Each row below holds a small network's activations on one input, seen along a few directions.
Each table varies a few parts of the input and shows all the possible inputs, shuffled.
A made-up example of a description, with smaller parts first: one of 2 separate values, together with either a single point or one of 11 places along a line or (one of 4 places along a line, together with one of 5 places around a ring).
Shared parts are said once, and a part with two or three values counts as separate values.
(in the rows, 128 means zero)

Other details of the inputs vary at random and push rows far along two fixed directions, the same in every table; ignore that.

A family of inputs:
x1: [141 126 102 174 131 138 140 174 130 177 132 140 139 144]
x2: [147 106 163 126 141 123 110  91 142 130 121 103 100 133]
x3: [136 140 120 152 125 130 141 168 134 193 133 144 150 125]
x4: [105 110 133 125 125 130 116  93 136 104 112 105 110 142]
x5: [128 103 148 111 136 114 102 104 149 121 120 110 120 136]
x6: [141 147 102 157 134 145 142 195 127 159 133 137 142 113]
x7: [116 114 130 119 132 139 125  98 130  99 111  98  95 133]
x8: [156 126 184 101  74 107 165  96  82 116 170 236 166 177]
x9: [160 152 125 143 132 144 155 183 123 174 134 134 136  96]
x10: [103 144 128 105 126 127 108  96 141  97 117  99 120 125]
x11: [142 114 163 115  73 109 153 100  82  98 166 237 168 198]
x12: [137 151  91 156 123 154 158 182 114 157 129 133 135 119]
x13: [117 129 145 108 133 136 114 107 136  94 117  98 108 109]
x14: [138 100 140 121 140 110  89  99 144 126 126 109 119 153]
x15: [110 152  98 158 120 138 132 193 137 158 133 141 157 111]
x16: [134 149 103 144 126 152 168 172 119 168 125 130 133 117]
x17: [115 140 153 105 131 119 102 100 150 110 124 108 120 112]
x18: [143 140 101 161 128 146 155 165 124 182 128 130 136 138]
x19: [121 128  96 168 125 131 128 176 136 177 129 142 151 144]
x20: [106 124 136 117 131 137 109 108 134  87 117 101 107 117]
x21: [124 111 131 127 135 125 105  90 137 119 116  96 108 150]
x22: [125 105 130 139 131 134 114  90 132 113 116 104 100 157]
x23: [139 115 163 110 140 130 122 101 139 120 118 105  96 113]
x24: [129 125 170 105 139 127 105 110 144 104 123 103 107  94]
x25: [125 125 132 117 135 139 117 104 127  88 116  97 102 124]
x26: [112  99 142 132 131 121 101 106 147 108 115 112 113 142]
x27: [127  99 140 118 138 110  87  97 152 127 121 107 119 149]
x28: [129 105 110 111 165  92 118  84 118  99 126 109 117 110]
x29: [148  98 145 125 143 117  98  97 145 127 123 104 108 148]
x30: [122 145 108 156 130 143 133 198 134 157 134 141 147 106]
x31: [116 117  98 118 159 106 133  79 108  92 115  98 109 108]
x32: [128 114 123 114 165  99 129  84 116 106 122 105 109  95]
x33: [111 148 109 154 164 142  96 174 177 174 105  53 113  66]
x34: [101 128 131 120 128 118  89 107 149  92 122 111 123 133]
x35: [106 113  91 127 154 108 132  81 105  87 117 107 109 117]
x36: [143 161 102 143 131 153 160 183 119 160 129 126 140 106]
x37: [147 138 110 140 133 138 151 183 131 182 135 143 142 120]
x38: [114 104 100 130 162  98 118  92 116  89 120 107 112 114]
x39: [133 127 162  98  67 115 171  91  81 106 160 231 167 189]
x40: [134 131 170  92  64 120 187  96  78 100 159 233 167 176]
x41: [133 123 156 109  67 118 168  89  72  95 165 235 165 200]
x42: [102 172  83 146 113 142 145 175 125 154 131 140 159 123]
x43: [152 112 147 107 142 123 105 111 137 106 123 101 106 121]
x44: [148 127 164 107 144 129 115 108 136 108 122  98 102 101]
x45: [137 149 118 134 133 136 132 192 136 166 139 141 152 102]
x46: [155 124 173 100  74 122 173 108  72  78 166 235 156 168]
x47: [128 137 117 154 148 137 128 173 156 191 113  94 128  97]
x48: [124 163 102 133 124 127 130 183 141 171 141 146 166 120]
x49: [156 150 114 135 136 137 144 186 126 166 140 141 148 110]
x50: [111 165  99 146 118 146 148 181 131 162 130 132 153 104]
x51: [105 107 123 131 127 126 101  90 139 112 112 103 111 155]
x52: [140 124 138 112 133 138 124 102 126  97 114  93  99 120]
x53: [102 161  92 153 113 147 146 178 125 152 131 139 153 112]
x54: [125 106 140 124 136 129 113 109 136 101 117 108 101 133]
x55: [115 121 145 107 134 117  90 111 153 105 126 105 122 116]
Each input here is: one of 5 places around a ring, together with either a single point or one of 10 places along a line.
Question: Changing only the place on the ring of 5 turns x6 into x44. The same change can be made to x19. Which row results?
Answer: x3
Question: Changing only the place on the ring of 5 turns x40 into x47. The same change can be made to x16. Which row results?
Answer: x23
Question: Which other rows does x11 become when the place on the ring of 5 takes its other values? List them by row number.
Answer: x8, x14, x21, x41
Question: Which other rows agree with x29 in the place on the ring of 5? List them by row number.
Answer: x5, x14, x27, x28, x37, x43, x45, x48, x49, x55

A family of inputs:
x56: [136 105 129 123 158 113  99 102 143 124 117  89 106 122]
x57: [137 110 136 125 138 119 120 110 124 114 127 123 116 127]
x58: [115 116 104 131 142 124 136 101 114 108 115 110 111 131]
x59: [112 123 126 123 127 112 104 109 138 116 129 127 138 140]
x60: [150 142 137 111  96 127 192 129  72 121 157 214 158 144]
x61: [117 105 113 136 140 115 121 104 122 109 120 119 117 139]
x62: [117 137 153 113 118 128 121 118 132 106 131 133 128 116]
x63: [104 158  57 185 148 154 123 222 155 192 115  91 143  98]
x64: [143 140 153 104 127 137 134 118 124 101 125 116 112 106]
x65: [152 143 156 101 103 132 174 133  92 117 150 187 146 126]
x66: [142 130  81 194 158 152 118 210 163 235 112  81 127 122]
x67: [150 121 159 107 130 121 120 122 131 118 135 132 124 121]
x68: [122 108 161 131 129 133  80 110 172 135 111  89 103 145]
x69: [146 136 134 112 106 121 176 123  85 125 152 193 152 139]
x70: [145 130 152 101 131 126 137 114 122 113 132 130 120 112]
x71: [100 137 116 121 130 136 102 107 141  86 110  86 110 121]
x72: [136 123 131 119 139 121 130 106 119 117 129 121 117 123]
x73: [102 128 118 118 134 126 106 104 139 100 117 100 117 125]
x74: [145 124 160 111 127 130 128 122 127 108 133 132 118 116]
x75: [126  94 126 148 130 124 108 101 140 136 117 114 113 171]
x76: [144 118 160 111 134 124 116 119 134 110 128 121 115 115]
x77: [134 124 126 120 136 132 140 108 113 107 122 114 111 117]
x78: [118 111 113 136 133 121 132 107 116 106 123 128 119 139]
x79: [111 132 142 111 132 137 115 110 139  97 114  95 107 101]
x80: [115 156  82 177 156 150 117 224 167 204 112  81 136  78]
x81: [112 126 125 120 123 115 106 114 137 113 131 130 137 142]
x82: [118  97 107 138 165 105  97  91 143 123 108  81 106 131]
x83: [148 100 167 125 140 132  86 109 166 136 115  84  96 141]
x84: [127  96 128 148 125 127 113 100 136 138 118 118 114 175]
x85: [133 122 117 127 111 107 158 119  96 129 148 188 157 159]
x86: [138 116 137 125 131 125 132 113 117 112 131 134 120 127]
x87: [128 116 166 129 109 136 103 117 153 139 123 124 119 157]
x88: [141  94 147 139 141 132  92  99 154 141 111  84  95 154]
x89: [114 124 151 117 130 130 104 115 147 101 120 106 112 110]
x90: [132 136 116 119  95 116 192 120  70 119 156 217 165 158]
x91: [150 118 158 109 139 112 117 113 135 127 133 126 125 120]
x92: [142 132 150 106 131 137 138 118 121 104 125 116 111 106]
x93: [116 137 146 108 122 132 130 115 128 106 126 126 122 112]
x94: [102 166  49 178 150 160 133 216 148 188 109  79 138  89]
x95: [153 159  79 170 129 139 175 227 111 218 148 170 173 113]
x96: [123 124 152 113 131 111 108 111 144 124 129 126 132 120]
x97: [114 143  70 196 143 157 105 217 176 223 110  84 139 133]
x98: [117 179  63 167 117 154 176 226 113 194 141 162 177 113]
x99: [127 131 118 129 104 119 170 121  85 115 148 193 154 154]
x100: [112 108 137 140 123 137  81 107 163 127 111  90 109 166]
x101: [107 124 128 125 120 123 107 116 135 100 128 128 130 138]
x102: [118 120 148 112 139 116  92 109 156 117 120  99 117 115]
x103: [142 110 135 123 144 108 120 104 126 130 131 126 126 130]
x104: [135 156 162  93  69 123 192 131  78 116 172 243 182 143]
x105: [117 117 107 131 143 117 128  99 119 111 120 112 115 133]
x106: [119 121 151 112 132 121  96 114 151 111 123 107 118 115]
x107: [118 101 108 136 154 114 102 100 137 114 111  91 106 134]
x108: [154 145 159 101 102 124 167 132  97 121 155 190 151 129]
x109: [112 140 144 110 128 137 111 110 142  94 114  94 108 102]
x110: [127 145 140 110  69 118 168 137  85 114 171 240 188 169]
x111: [110 118 100 134 152 129 115  96 130  96 101  73  94 120]
x112: [135 132 129 118 131 133 138 109 114 104 124 118 113 118]
x113: [146 136 141 118 101 123 172 128  85 121 156 201 155 143]
x114: [155 110 173 122 118 135 111 116 146 140 128 123 114 154]
x115: [156 177  99 161 123 152 184 238 113 209 150 172 172  96]
x116: [106 135 127 123 116 128 117 116 127  98 130 134 133 137]
x117: [150 120 156 106 136 116 116 117 137 124 132 125 123 120]
x118: [127 151 154 105  93 124 158 128 104 117 153 191 157 130]
x119: [114 118 103 131 139 128 139 102 111 102 114 108 110 128]
x120: [104 166  52 179 154 150 122 214 156 197 113  81 141  94]
Question: Changing only one part turns x60 into x93. The same change can be made to x88. Which row results?
Answer: x87
Question: Changing only one part turns x78 into x63. The same change can be made to x99. Which row results?
Answer: x116
Question: What do these inputs look like to the network?
Answer: one of 5 places around a ring, together with either one of 2 separate values or one of 11 places along a line
Question: Which other rows does x77 become when the place on the ring of 5 takes its other values? List them by row number.
Answer: x79, x92, x94, x119
Question: Which other rows agree with x74 in the place on the ring of 5? List them by row number.
Answer: x64, x65, x67, x70, x76, x83, x91, x92, x108, x114, x115, x117
Question: Which other rows does x85 become when the place on the ring of 5 takes its other values? List them by row number.
Answer: x56, x81, x102, x117
Question: Which other rows does x97 become when the choice among 2 separate values takes its other values? List them by row number.
Answer: x100
